Each row below holds a small network's activations on one input, seen along a few directions.
Each table varies a few parts of the input and shows all the possible inputs, shuffled.
A made-up example of a description, with smaller parts first: values(3) and (point or ring(9) or (ring(5) and line(6))).
Shared parts are said once, and a part with two or three values counts as separate values.
(in the rows, 128 means zero)

A family of inputs:
r1: 175, 113, 116, 143, 149, 193, 215, 100, 117, 189, 94
r2: 129, 185, 103, 116, 117, 130, 22, 105, 146, 56, 124
r3: 108, 72, 131, 136, 147, 108, 80, 115, 213, 88, 136
r4: 148, 210, 146, 200, 91, 106, 125, 75, 95, 168, 158
r5: 182, 131, 107, 163, 109, 124, 38, 98, 181, 64, 143
r6: 94, 107, 129, 57, 161, 90, 84, 143, 152, 81, 76
r7: 118, 79, 59, 225, 149, 159, 116, 179, 89, 104, 126
r8: 70, 136, 118, 83, 159, 105, 75, 127, 184, 72, 129
r9: 101, 133, 48, 161, 178, 149, 98, 194, 54, 106, 135
r10: 98, 140, 112, 112, 73, 103, 185, 118, 144, 194, 185
r11: 146, 64, 168, 59, 117, 205, 127, 142, 107, 71, 109
r12: 161, 189, 109, 145, 38, 141, 118, 121, 105, 199, 180
r13: 126, 107, 133, 56, 182, 186, 112, 108, 111, 53, 71
r14: 106, 170, 102, 92, 144, 94, 175, 147, 124, 210, 93
r15: 90, 156, 164, 166, 136, 82, 172, 97, 129, 192, 163
r16: 85, 187, 99, 114, 150, 111, 149, 130, 147, 218, 147
r17: 166, 96, 194, 100, 183, 152, 146, 108, 107, 35, 111
r18: 162, 149, 176, 139, 162, 166, 223, 107, 71, 172, 115
r19: 107, 83, 143, 74, 104, 104, 89, 139, 175, 84, 184
r20: 125, 242, 85, 155, 95, 143, 104, 108, 115, 189, 125
r21: 150, 139, 141, 117, 54, 149, 32, 143, 141, 79, 160
r22: 133, 100, 189, 102, 160, 55, 122, 147, 151, 58, 112
r23: 179, 188, 89, 202, 86, 137, 121, 101, 151, 196, 144
r24: 117, 89, 71, 163, 106, 154, 125, 203, 51, 100, 175
r25: 124, 114, 115, 153, 117, 104, 191, 135, 159, 212, 80
r26: 104, 127, 112, 175, 124, 121, 160, 114, 179, 223, 138
r27: 128, 60, 134, 114, 139, 90, 111, 136, 194, 76, 78
r28: 104, 104, 111, 215, 162, 120, 124, 156, 37, 75, 154
r29: 180, 66, 144, 109, 173, 193, 132, 126, 155, 69, 88
r30: 157, 165, 185, 167, 120, 119, 31, 125, 133, 70, 149
r31: 137, 162, 99, 85, 165, 178, 204, 87, 79, 169, 92
r32: 114, 141, 178, 147, 136, 78, 186, 138, 105, 207, 106
r33: 98, 115, 200, 135, 162, 94, 84, 147, 172, 86, 155
r34: 122, 112, 121, 86, 75, 87, 194, 134, 112, 202, 133
r35: 111, 61, 154, 57, 91, 95, 108, 156, 148, 79, 113
r36: 153, 117, 124, 85, 94, 183, 229, 100, 75, 167, 128
Question: What is each input in this table made of?
Answer: values(4) and (point or (values(2) and line(4)))
Question: The inputs of r30 and r5 match in every part but the values(4) part. If r32 is changed in the same way as r30 into r5, which row does it become?
Answer: r25
Question: A walk changes only the line(4) part. It starts at r18 and steps to r32. List the rest of the walk in order.
Answer: r15, r4
Question: Change only the line(4) part in r19. List by row number the other rows that result.
Answer: r11, r21, r35
Question: Change only the values(2) part in r22. List by row number the other rows that result.
Answer: r32
Question: Change only the values(2) part in r33. List by row number the other rows that result.
Answer: r15
Question: List by row number the other rows that have the values(4) part in common with r16.
Answer: r2, r6, r8, r9, r13, r14, r20, r31

A family of inputs:
r37: 85, 108, 136, 106, 120, 72, 73, 135, 172, 75, 130
r38: 163, 153, 166, 156, 119, 105, 64, 124, 162, 49, 181
r39: 136, 62, 159, 116, 165, 175, 131, 150, 75, 54, 87
r40: 139, 82, 171, 66, 118, 114, 102, 131, 182, 81, 107
r41: 152, 125, 127, 132, 138, 171, 222, 120, 48, 164, 111
r42: 142, 184, 54, 180, 103, 151, 95, 128, 89, 196, 147
r43: 128, 135, 153, 111, 123, 120, 191, 138, 155, 213, 130
r44: 120, 178, 133, 147, 116, 70, 166, 125, 147, 195, 145
r45: 96, 59, 131, 86, 155, 144, 130, 119, 142, 64, 74
r46: 127, 123, 132, 125, 157, 148, 218, 105, 119, 187, 96
r47: 144, 134, 80, 151, 148, 151, 20, 165, 123, 71, 162
r48: 103, 193, 94, 160, 73, 114, 124, 97, 123, 186, 166
Question: What is each input in this table made of?
Answer: values(2) and line(6)
Question: The inputs of r39 and r41 match in every part but the values(2) part. If r37 is changed in the same way as r39 into r41, which row does it become?
Answer: r44
